Here are a small network's activations along a few directions, averaged over the inputs that share one value of a field.
Values that are neighbours, or in one group, have similar rows; names and order tell nothing.
In the rows, 128 means zero.

Other fields shift rows strongly along one fixed direction, in all tables alike. That doesn't count.

Field GIVUR:
les: [ 76 105  98 126  89 107 128 137  95 119]
fegu: [156 116 169 148 147 137 126 100 125 124]
zug: [114 121 109 108 133 116 131 157 136 132]
rab: [113  96  93 120 121 140 136 116 141 135]
bar: [124 129 137 136 109 122 119 137  98 127]
padag: [197 186 188 148 173 137 108 127 151 124]
rovi: [ 67 110  35  86  84 135 138 150 123 122]
nube: [191 152 202 160 170 135 135  91 139 143]
lil: [108 121  84 116 105 147 143 102 129 150]
lem: [118  93 151 127 126 122 133 124 125 118]
voni: [144 169 132 146 155 136 132 126 153 134]
nutuz: [122 143 117 115 117 133 101 137 122 105]
mure: [ 90 126  85 100  59 118 153 134  88 140]
nukob: [120  95 121 124 135 120 143 131 144 143]
tel: [179 158 199 160 195 115  95 150 151 103]
Each value of GIVUR is a pair of two hidden parts, and every pair occurs once (3 first parts, 5 second parts).
nutuz and rab share the first part; nutuz and tel share the second. Which value has the first part of tel and the second part of rab?
> nukob
bar and rovi share the first part; bar and les share the second. Which value has the first part of les and the second part of rovi?
> zug

Field GUSAN:
vako: [146 111 152 147 151 134 127 111 142 135]
dag: [127 120 121 131 122 141 140 103 134 141]
reti: [160 134 172 142 140 133 121 113 122 124]
gan: [122 153 104 121 117 129 119 139 122 127]
sapal: [121 130 118 127 105 136 140 105 113 135]
mabek: [ 78 125  64  99  63 127 149 134  96 136]
korot: [ 81  95  93 106  88 107 139 143 106 128]
sali: [139 117 136 135 154 124 134 135 147 133]
tuz: [130 131 147 141 157 117 112 147 137 110]
fab: [145 143 159 135 130 120 121 135 119 122]
zed: [128 133 113 119 129 132 142 124 140 143]
givu: [ 82 123  54  85  85 139 135 136 125 129]
sov: [138 151 146 134 136 125 108 142 125 109]
tulit: [104  92 122 121 104 123 133 121 109 129]
rabi: [218 163 219 177 240 133  98 134 183 118]
Each value of GUSAN is a pair of two hidden parts, and every pair occurs once (3 first parts, 5 second parts).
sov and rabi share the first part; sov and reti share the second. Which value has the first part of reti and the second part of rabi?
> vako
tuz and givu share the first part; tuz and tulit share the second. Which value has the first part of tulit and the second part of givu?
> dag
